Each row below holds a small network's activations on one input, seen along a few directions.
In each table, some parts of the input vary, and every possible input appears once, in random order.
Descriptions start from the smaller parts, as in this example, which fits no table here: one of 8 places around a ring, together with either a single point or one of 9 places around a ring or (one of 3 separate values, together with one of 6 places along a line).
Shared parts are said once, and a part with two or three values counts as separate values.
(in the rows, 128 means zero)

Other details of the inputs shift rows strongly along two fixed directions, in all tables alike. That doesn't count.

A family of inputs:
row 1: [ 78 146  85 132 200 124  88  93 130 109 114 124 152]
row 2: [130 121 144 134 112 128 157 108 186 137 146 114 119]
row 3: [200 104 153 174  74 150 146  76 200 121 145 112  73]
row 4: [ 95 147  80 149 167 155  89  85 162 107  95 105 113]
row 5: [122 121 140 113 120 143 144 159 102 126 115 127 127]
row 6: [136 116 173  86 130  83 154 184  85 149 147 127 178]
row 7: [146 129 123 129 109 107 118 141 128 151 131 113 128]
row 8: [145 121 135 131  97 103 155 123 139 157 162 138 120]
row 9: [172 104 199  81 117 133 138 205  81 105 130 148 150]
row 10: [ 85 144  72 138 189 109  80  90 113 121 119 138 148]
row 11: [170 125 114 185  31 147 155  72 227 167 166 112  48]
row 12: [158 128 193  93 119 128 139 218  89 108 131 160 157]
row 13: [177 121 199  98 113 105 157 176  54 126 114 141 153]
row 14: [155 121 157  90 100  99 148 202  57 157 132 135 153]
row 15: [ 64 139  81 136 192 150 102  91 111  98 107 148 135]
row 16: [134 121 137 114 100 134 148 160  91 133 123 134 126]
row 17: [126 133 134 107 146 119 117 159 108 130 112 104 151]
row 18: [ 78 145  84 133 185 160  88 109 118  97  83 120 132]
row 19: [ 67 140  90 131 196 147 102  95 126  99 105 136 145]
row 20: [ 77 144  66 141 178 136  93  87  98 115 120 158 138]
row 21: [162 128 130 159  74 121 132 103 211 159 153  89  89]
row 22: [139 117 125 162  69 136 167  81 197 144 168 133  81]
Each input here is: either one of 4 places along a line or (one of 2 separate values, together with one of 9 places around a ring).
Q: A walk changes only the place on the line of 4. It starts at row 13 and steps to row 3. List the rest of the walk in order.
A: row 9, row 12
Q: Which other rows does row 15 become when the place on the ring of 9 takes its other values? List them by row number.
A: row 1, row 2, row 6, row 8, row 10, row 19, row 20, row 22

A family of inputs:
row 23: [124 138 106 137 154 153  84 111 173  89 117 120 107]
row 24: [118 120 135 129 123 145 134 157 100 117 125 137 137]
row 25: [130 128 115 126 140 112 115 129 116 138 141 144 136]
row 26: [142 126 142 135 130 147 107 140 143 106 112 122 123]
row 27: [153 117 151 131 112 123 135 139  96 122 125 131 115]
row 28: [118 129 122 116 125 133 130 121 103 125 125 142 126]
row 29: [134 118 125 125 149 121 128 118 116 128 126 124 145]
row 30: [131 141 118 124 132 117 107 140 119 140 113 110 141]
row 31: [129 128 142 130 142 127 135 115 144 119 117 113 141]
row 32: [116 129 117 136 150 114 118 112 118 118 143 147 142]
row 33: [133 111 142 120 128 139 118 157 106 110 121 129 137]
row 34: [140 125 167 119 105 123 163 143 156 142 130  99 128]
row 35: [177 104 179 119  56 111 187 167 121 158 141 129 113]
row 36: [118 139 122 116 187 119  99 135  81 106 101 128 172]
row 37: [152 115 162 111  72  96 160 173 120 166 164 132 135]
row 38: [102 159  77 179 128 143  98  59 222 130 134 114  76]
row 39: [120 150  97 163 137 138 101  91 142 110  99 128 103]
row 40: [110 154  75 176 128 148  99  58 217 133 120  89  80]
row 41: [165 111 186  98  80 125 161 156 108 142 152 133 121]
row 42: [187 101 172 113  72 103 170 162 132 171 158 111 130]
row 43: [113 133 103 131 145 159 130 129 116 120 120 148 138]
row 44: [112 118 145 116 139 113 146 134 113 121 140 144 151]
row 45: [122 120 125 140 125 155 132 136 130 122 122 135 121]
row 46: [148 137 144 135 140 130 111 132 103 109 103 130 119]
row 47: [123 136 136 137 134 151 120 150 120 110 111 132 133]
row 48: [137 121 122 117 114 115 129 144 118 157 128 113 136]
row 49: [107 123 126 125 132 129 143 119 135 131 126 107 131]
row 50: [ 81 130 112 100 187 131 119 138  81 117  96 120 162]
row 51: [122 118 115 110 155 146 101 138 133 100 121 129 125]
row 52: [108 123 146 117 122 117 154 139 130 134 144 132 134]
row 53: [145 131 137 176  92 132 148  63 242 132 158 121  83]
row 54: [125 133 110 134 111 128 136 119 113 127 127 135 118]
row 55: [123 145 121 131 142 155 127 142 118 114 114 143 144]
row 56: [ 98 135 114 121 131 118 127 138 120 137 137 130 129]
row 57: [132 138 138 131 150 113 119 127 127 117 134 143 146]
row 58: [183 103 172 118  65  99 170 162 128 166 164 109 132]
row 59: [123 124 113 135 152 121 116 108 113 119 127 123 145]
row 60: [ 82 137  97 105 170 124 106 147  73 125 103 115 157]
row 61: [126 123 127 127 149 115 127 121 121 126 141 148 142]
row 62: [139 110 143 106 119 134 126 159 132 109 140 125 126]
row 63: [173 106 180 123  49 108 186 167 116 153 147 127 114]
row 64: [160 101 159 125  97 142 142 152 146 129 134 124 116]
row 65: [117 130 117 116 183 132  96 137  51 101  88 144 141]
row 66: [118 135 101 126 134 132 127 121 103 126 113 140 125]
row 67: [ 85 135  96 100 178 127 107 149  75 130  97 117 157]
row 68: [120 147 118 125 138 112 104 141 121 135 125 136 140]
row 69: [115 119 133 127 142 123 142 112 142 125 137 143 135]
row 70: [103 137 100 118 173 109  92 138  70 118 127 151 161]
row 71: [126 127 122 118 123 138 134 113 123 132 125 141 116]
row 72: [178 122 164 122  93 106 146 156 133 153 142 109 136]
row 73: [154 100 173 112 101 117 179 141 140 146 142 115 139]
row 74: [112 143  66 191 118 175 115  50 204 117 139 132  84]
row 75: [113 148 131  99 179 141  88 135  70  99  97 144 148]
row 76: [110 121 145 112 130 121 154 139 134 138 138 134 133]
row 77: [170 127 166 123  93 100 146 158 138 150 156 133 133]
row 78: [118 155  89 154 136 141 106  91 143 114 107 131 107]
row 79: [ 94 137 103 120 148 125 119 130 124 137 127 133 128]
row 80: [121 154  84 175 123 158  99  40 207 118 122 126  72]
row 81: [143 123 116 144  86 118 133 115 158 158 145 103 111]
row 82: [108 141 140 126 139 124 135 128 149 124 128 128 130]
row 83: [128 127 124 119 115 110 128 145 122 153 142 138 132]
row 84: [158 125 123 164  81 158 131  50 220 140 155 120  54]
row 85: [ 92 124 117 110 182 124 118 127  78 106 106 128 171]
Q: Changing only one part turns row 74 into row 55. The same change can be made to row 60. Which row results?
A: row 40
Q: Changing only one part turns row 41 into row 84. The same change can be made to row 59. Which row results?
A: row 29
Q: What is each input in this table made of?
A: one of 3 separate values, together with either one of 4 places along a line or one of 5 places along a line or (one of 2 separate values, together with one of 6 places around a ring)
Q: Which other rows does row 51 become when the place on the line of 4 takes its other values? List them by row number.
A: row 43, row 45, row 64
Q: Which other rows does row 37 become when the choice among 2 separate values takes its other values? List them by row number.
A: row 81
Q: Which other rows does row 57 become when the place on the ring of 6 takes its other values? List them by row number.
A: row 38, row 53, row 68, row 77, row 82
